A small network was shown many inputs. Here are its activations along a few directions, one row for each input.
Each table varies a few parts of the input and shows all the possible inputs, shuffled.
A made-up example of a description, with smaller parts first: one of 5 places around a ring, together with either a single point or (one of 2 separate values, together with one of 4 places along a line) or one of 9 places around a ring.
Shared parts are said once, and a part with two or three values counts as separate values.

Other details of the inputs shift rows strongly along two fixed directions, in all tables alike. That doesn't count.

Table:
x1: [-17  -2 -27   9  -5  -3  13   4   7  30  28  15  17]
x2: [  7  10  -4  -6   4   2   2   2   8  10  -3  -3 -12]
x3: [  2  10  14  -7 -13  23   3  -1  16 -26 -20  10 -21]
x4: [-10 -16  -5  15   9  -6  -4  -7  -7  14   6   4  22]
x5: [ 0  2 -5  0  6 15 -4 -5  9 -6 -4  4 -6]
x6: [-13 -24  -5  13   3 -30  -3   8  -5  11  27   3  25]
x7: [ -9  19 -25 -19   1  19  20  -7  28   7  13  -5  -6]
x8: [-15 -17   2   4   4 -31  -8   4  -7  22  33  -7   9]
x9: [ 12 -12  10   6   7  -4  -9   4  -9  -7 -27  -6   4]
x10: [ 23  -6  11   6  -4  -4 -13   2 -24 -21 -24  -6   0]
x11: [ -6  -2   0   4  -7  15   1  -1   9 -11  -7  13  -3]
x12: [ -5  -8 -11   7  -9 -12   0  -4 -21   7  13   7  17]
x13: [ -8   1   1   1   4 -11   1  -2 -16  24  21   5   6]
x14: [ -6  -7   3   3   4 -20  -7   3 -12  30   6   8   0]
x15: [-16  -9   8   2   6 -14  -9 -12 -10  23  11   5   9]
x16: [-19  12 -15  -9  -6  18  12  -7  21   6  17  14 -10]
x17: [ 16   5  18   0   9  -6 -10   3 -19  -2 -14  -7 -10]
x18: [ -4 -23  30  12   4 -23 -20  -5 -26  10 -14   8   9]
x19: [-15  14 -38 -11  -6   4  22 -15   5  21  43   0   8]
x20: [ 1  8 -2  3 -5  7  7  6 -3 -8  0  6  4]
x21: [10 12 -8 -1  6 10  7  0  1 -3  4 -7  1]
x22: [-29  -8 -23   3  -5 -21  18   0  15  20  54   7  18]
x23: [ -3  28 -20 -12  -2  40  22 -10  41 -21   0  -9 -10]
x24: [-13  12 -35 -10   3   8  17   8  35  -3  39 -16   8]
x25: [ 12   3  17  -7  -9  -7  -7  -1 -22 -11 -16  -6 -14]
x26: [  8  21  11  -9 -11  20  11   6   8 -23 -12   2 -16]
x27: [ -9  22 -13  -9 -15  37  23  -7  37 -24  -3   1  -3]
x28: [ 27   5  17   5  -2  10 -10  13   2 -25 -42  -6 -15]
x29: [  6 -11  24  -3  -2  -8  -8   4 -12  -4 -27   2  -6]
x30: [-10 -17  -4   8   4 -13  -1   0  -9  17   3   9  18]
x31: [ 14  20  -4  -2  -3  26  10   6  12 -25 -10  -4  -4]
x32: [-13  11 -28   0  -6  31  16  -5  29  -4  16  10   3]
x33: [ 14 -11  21  -5   7 -14 -14  11  -5 -11  -5 -23 -11]
x34: [  7  15   6 -13   0  26  -1  -4  19 -20 -15   2 -25]
x35: [ 17   7  30  -7   5  11 -13  -3  -1 -26 -40 -12 -22]
x36: [  3  -6 -14   5   4 -16  -3  -9 -22  14  15  -4  14]
x37: [ -7  -5  -5   2 -12 -16   3  -8 -21  12  15   7  10]
x38: [ 18  -8  15   0  11  -3 -14   2  -8  -7 -30 -13  -5]
x39: [ 10  -5  21   2  -5 -10  -9  10 -10   1 -22   7 -10]
x40: [  4  15  11 -19  -5  16   3   0  16 -14 -21  -7 -20]
x41: [  3 -35  13  21  15 -40 -25  13 -26   7   6  -7  25]
x42: [ 13 -19  10  16  15 -26 -21   6 -25  19 -14  -2   3]
Each input here is: one of 6 places around a ring, together with either a single point or one of 6 places along a line.
Changing only the place on the ring of 6 turns x39 into x1. The same change can be made to x26. Which row results? -> x20
Changing only the place on the ring of 6 turns x23 into x27. The same change can be made to x5. Which row results? -> x11
List by row number the other rows that have the place on the ring of 6 in common with x25. -> x8, x13, x14, x15, x16, x40
A walk changes only the place on the line of 6. It starts at x32 and steps to x4. List the rest of the walk in order. -> x9, x28, x31, x10
Change only the place on the ring of 6 in x33. List by row number the other rows that result. -> x6, x8, x22, x24, x41

Table:
x43: [ -4 -20  -2  14   4 -18  -8   1 -16   8   8   3  21]
x44: [-11 -17  -2  12   4 -17  -6  -2 -10  15  19   7  17]
x45: [-10 -16  -5   7   3 -20  -4  -2  -8  19  17   2  15]
x46: [  1  22 -17 -10  -8  24  19  -5  20 -18   4  -4  -4]
x47: [ 3  6 -8 -3 -2 -3  3  3 -2  6  7 -4 -4]
x48: [ -1  13 -13  -9  -2  23  12   1  29 -18   1  -7  -5]
x49: [ 35 -16  50   6  10 -17 -31   5 -37 -22 -57 -15 -13]
x50: [ -5 -18  -5   8   7 -18  -7   1 -11  14   9  -1  18]
x51: [-3  3 -1 -2 -3 -4  5  6  3  3  6  0  0]
x52: [ -3 -12  -3  12  13 -19  -7  -2 -19  25  10   2  14]
x53: [ -8 -17   8   7   1 -24  -7   1 -19  17  12   5  13]
x54: [ -2  14 -11  -6 -13  21  17   0  25 -23   4   0  -4]
x55: [ -3  22 -17 -12   0  25  18  -7  26  -9   6  -7  -8]
x56: [-13 -16  10   7   3 -10 -13 -15 -27  33  -9  23   7]
x57: [  0  14 -11  -7  -6  17  13   4  27 -13   4   0 -10]
x58: [-1  6 -8 -5 -6  1  5 -2 -1 -1 11 -2 -2]
x59: [ 4  8 -4 -4  1  3  1  3  3  3  5 -4 -7]
x60: [ 28 -12  55  -1   4 -12 -31  11 -21 -25 -53 -14 -23]
x61: [-13 -10   6  11  -3  -2  -5 -16 -24  23  -6  28   9]
x62: [ -8 -13  -8   9   2 -20  -2   3  -9  20  19   7  15]
x63: [ 32   5  40  -6  -1   7 -19   7 -11 -40 -47 -15 -31]
x64: [ -4  19  -3 -12 -10  22  15   2  26 -20   3  -2 -13]
x65: [ 30   7  37 -11   2   9 -17   6  -6 -34 -44 -17 -32]
x66: [-7 -1 -6 -1  1  1  3 -1 12  2  9 -1  1]
x67: [  2  13 -16  -4  -2  21  13   6  27 -14   4  -3  -1]
x68: [-3  6 -1 -3  0  1  4  6  9  3  4 -1 -6]
x69: [  2  10 -15  -2   1   4   8   0   3   5   5  -2   3]
x70: [ -8 -20  -3  15   8 -16  -9   0 -12  11  12   3  20]
x71: [ -1  22 -17 -17  -8  18  16  -3  22  -9   9  -8 -14]
x72: [ -3 -17  -8  14   7 -20  -6   4 -13  18  13   3  21]
x73: [-12  -5  -1  10  -1  -1  -3  -9 -17  30  -3  28   7]
x74: [ -8   9 -17  -2   2   9  10  -7   9   4  16   1   6]
x75: [ -3  16  -4 -15  -9  15  15   2  23 -13   0  -6 -12]
Changing only one part turns x55 into x74. The same change can be made to x56. Which row results? -> x61
What is each input in this table made of? -> one of 3 separate values, together with either a single point or (one of 2 separate values, together with one of 5 places around a ring)
Change only the choice among 2 separate values in x69. List by row number the other rows that result. -> x52
Change only the place on the ring of 5 in x57. List by row number the other rows that result. -> x52, x59, x67, x68

Table:
x76: [-17  23 -47 -12   0  23  29  -5  40   8  40  -5   7]
x77: [  1  -6  23   6   2  -8 -13  -3 -27  19 -20  18  -7]
x78: [ -9 -13  -7   5   4 -25  -3  -1 -17  19  28  -4  15]
x79: [ 11   8   3  -4   0  16   2   8  19 -22 -19  -7 -10]
x80: [  5 -14  16   6  -2 -18  -9   7 -14  -4  -3  -1   4]
x81: [-29  -1 -17  -6   1  -7   8 -16  -1  45  26  18   5]
x82: [ -2  33 -31 -18 -12  28  30   0  34 -17  20 -10 -10]
x83: [  7   5  12  -6  -7  10   1   8  17 -29 -13  -7 -11]
x84: [ 19  14   3  -8   0  12   2   6   7 -22 -17 -15 -13]
x85: [ 14  10  19   0  -8  23  -7  -5  -8 -18 -40  16 -20]
x86: [ 15  10   2  -5  -4  14   4  10  14 -22 -19  -7 -10]
x87: [-13 -13  -9   4   7 -20  -2  -3  -8  18  31  -5  15]
x88: [ -1 -15  17  12   0  -1 -13 -15 -29   5 -28  19  10]
x89: [  1 -15  12   8   6 -10 -11   5  -2  -2  -5  -3   5]
x90: [-11 -16  -8   8  14 -21  -6  -4  -8  22  25  -6  17]
x91: [  9 -11  12   8  -1 -17 -10   8 -17  -1  -8  -2   4]
What is each input in this table made of? -> either one of 4 places along a line or (one of 2 separate values, together with one of 6 places around a ring)
Change only the place on the ring of 6 in x82. List by row number the other rows that result. -> x76, x78, x84, x87, x90
A walk changes only the place on the line of 4. It starts at x88 and steps to x85. List the rest of the walk in order. -> x77, x81
